Each row below holds a small network's activations on one input, seen along a few directions.
Each table varies a few parts of the input and shows all the possible inputs, shuffled.
A made-up example of a description, with smaller parts first: one of 5 places around a ring, together with either a single point or (one of 2 separate values, together with one of 4 places along a line) or one of 11 places along a line.
Shared parts are said once, and a part with two or three values counts as separate values.
In the rows, 128 means zero.

Other details of the inputs vary at random and push rows far along two fixed directions, the same in every table; ignore that.

Rows:
R1: [171  88 128 132 111 126 155  78 103 148 171]
R2: [132 110 151 188 196 103 107 181  85  92  96]
R3: [159  85 130 130  94 123 153  98  94 152 181]
R4: [151  96 131 139  93 128 178  94  97 136 157]
R5: [111 178 142  51  74 167 110 115 180 153  88]
R6: [121  99 120 191 177  97  83 189  80 115 113]
R7: [ 95 179 124  46 101 145 133 108 212 141 113]
R8: [176 108 118 137 103 140 147  86  97 145 174]
R9: [116 182 140  63  98 156  94  95 197 177 111]
R10: [156 107 126 140 103 154 157  91  99 137 174]
R11: [ 67 175 159 105 188 121  56 189 178 126  24]
R12: [157 115 117 128 110 128 177 104 126 106 178]
R13: [152 100 114 122 113 121 183 100 125 108 172]
R14: [104 191 135  69  87 170 122 110 192 167  99]
R15: [117 122 118 184 198  89 120 182 108  75 118]
R16: [173 110 138 128 100 149 167 103  93 125 158]
R17: [161 108 137 145 104 139 178  95 108 138 165]
R18: [157 101 137 141 107 146 161  87 105 138 178]
R19: [122  98 144 182 186  92 106 181  74  90  88]
R20: [ 93 175 130  64  78 172 100 104 186 164 103]
R21: [ 65 185 147 118 185 119  32 196 187 152  55]
R22: [151  87 135 135 110 140 166  83 105 140 172]
R23: [109 107 111 180 188  79 118 182  98  70 109]
R24: [123  97 124 191 190  83  85 165  79 110 102]
R25: [ 97 173 145  62  95 157 129 103 200 171  94]
R26: [169 102 124 135  99 142 151 103  99 153 186]
R27: [ 97 189 110  51  79 151 123 118 200 134 110]
R28: [171  98 112 136  90 134 143  89  92 142 166]
R29: [157 104 120 142  85 140 172 101  97 133 155]
R30: [118 124 107 185 192  98 116 186 103  72 114]
R31: [107 111 111 178 189  78 119 182  97  72 110]
R32: [ 44 176 142 117 177 122  41 181 174 134  38]
R33: [ 98 186 110  52  78 152 121 118 203 132 109]
R34: [163  83 134 130 107 127 158  95 105 156 183]
R35: [117 128 107 182 193  97 117 186 102  74 115]
Description of these inputs: one of 5 places around a ring, together with either one of 2 separate values or one of 5 places along a line.
- Changing only the place on the ring of 5 turns R26 into R6. The same change can be made to R30. Which row results? => R33
- Start at R5 and move only the place on the line of 5, one step at a time. The first step leads to R29. Which rows follow, in order? => R20, R28, R6
- List by row number the other rows that have the place on the ring of 5 in common with R23. => R3, R4, R19, R24, R31, R32
- List by row number the other rows that have the place on the ring of 5 in common with R12. => R2, R9, R15, R17, R18, R21

Rows:
R36: [174  67 113 175  99 126 177 116  34 104 178]
R37: [114 126 129 176 198 108  93 164  93  88  73]
R38: [136 143 149  30  40 148 165  67 180 166 125]
R39: [ 75 150 149  81 147 125  57 151 180 149  70]
R40: [ 77 193 120  76  96 149  56 139 190 175  94]
R41: [138 142 147 148 158 119 122 175 116  98  88]
R42: [135 159 127  50  57 184 129  49 180 167 142]
R43: [140 167 154  65  92 169 139 111 158 144 123]
R44: [147  95 104 108 108  99 193 101 130  94 189]
R45: [ 97 128 145 173 174 120 100 150 125 141 114]
R46: [101 192 152  64 119 169  74 143 197 152  89]
R47: [165  64 145 182 124 133 205  99  51 112 175]
R48: [104 103 148 157 195  87  93 179  95 101  77]
R49: [120 135 122 163 174 112  78 136 120 127 110]
R50: [142  91 134 184 150 124 150 124  95 152 152]
R51: [123 137 126 157 160 111 113 147 115  97  72]
R52: [ 58 198 120  67 124 143 137 138 231 122 100]
R53: [209  73 128 181 132 122 169 115  60 136 203]
R54: [118 106 134 146 173  90  86 158 123 151 107]
R55: [134 139  78  85  55 137 187  98 152 106 189]
R56: [111 109 141 142 170  89  80 151 122 140 116]
R57: [126 132 115 165 176 113  84 142 122 138 102]
R58: [123 150 107 139 175 105 138 179 145  65 133]
R59: [101 129 150 165 160 120 135 162 121 112  75]
R60: [131 178  91  41  63 154 176  60 208 120 164]
R61: [124 155 119  52  30 184 127  76 167 174 151]
R62: [195  69 110 155  52 132 212  86  49 114 193]
R63: [ 90 110 146 193 198 120  93 177 105 111  90]
R64: [198  63  98 164  68 132 182  82  55 156 222]
R65: [134 140 142 155 172 119  86 165 120 128 125]
- Changing only one part turns R42 into R39. The same change can be made to R49. Which row results? => R56
- What do these inputs look like to the network? => one of 5 separate values, together with either a single point or one of 5 places along a line
- Change only the choice among 5 separate values in R50. List by row number the other rows that result. => R53, R54, R57, R64
- Change only the choice among 5 separate values in R41. List by row number the other rows that result. => R38, R51, R59, R62

Rows:
R66: [148  83 115 183 145  97 136 136  73 116 129]
R67: [102 170 104 134 165 109  60 161 154 136  99]
R68: [ 90 162 123 110 160 111 114 176 161  73  78]
R69: [144 101  95 189 154 112 111 137  81 109 167]
R70: [ 94 149 158 123 156 118  78 168 139 126  72]
R71: [199 103 144 108  57 167 199  54  94 161 175]
R72: [113 162 162  80 124 156  94 131 164 147  73]
R73: [124 147 146  94  72 165 141  93 137 159 134]
R74: [150  93 159 168 163 128 148 124  94 126 127]
R75: [142  73 123 168 150  97 129 135  73 106 135]
R76: [140 105 110 165 167 102 121 123 113 126 172]
R77: [126 139 126  83 100 143 145 100 172 166 166]
R78: [ 97 160 150 137 153 118  84 169 138 137  65]
R79: [131 158 150  77  75 189 141  84 147 166 117]
R80: [144  95 114 151 146 106 125 153  94 115 159]
R81: [168 116 107 102  50 158 228  69 118  99 196]
R82: [104 171 115  82 127 131  67 129 183 145 118]
R83: [103 181 117  96 126 126 136 149 174  98  87]
R84: [126 138 160  89  94 148 151  88 158 165 140]
R85: [131  89 115 173 133 118 131 132  84 115 131]
R86: [117 135 136  70  85 145 145  74 179 170 136]
R87: [155  94 107 181 148 101 132 159  83 117 155]
R88: [142  90 107 187 144 117 129 158  81 109 160]
R89: [ 83 162 128 122 175 110 127 168 178  84  82]
- Changing only one part turns R72 into R74. The same change can be made to R75. Which row results? => R86
- What do these inputs look like to the network? => one of 4 places along a line, together with either a single point or one of 5 places along a line
- Change only the place on the line of 5 in R67. List by row number the other rows that result. => R66, R71, R78, R87
- Change only the place on the line of 4 in R81. List by row number the other rows that result. => R68, R83, R89
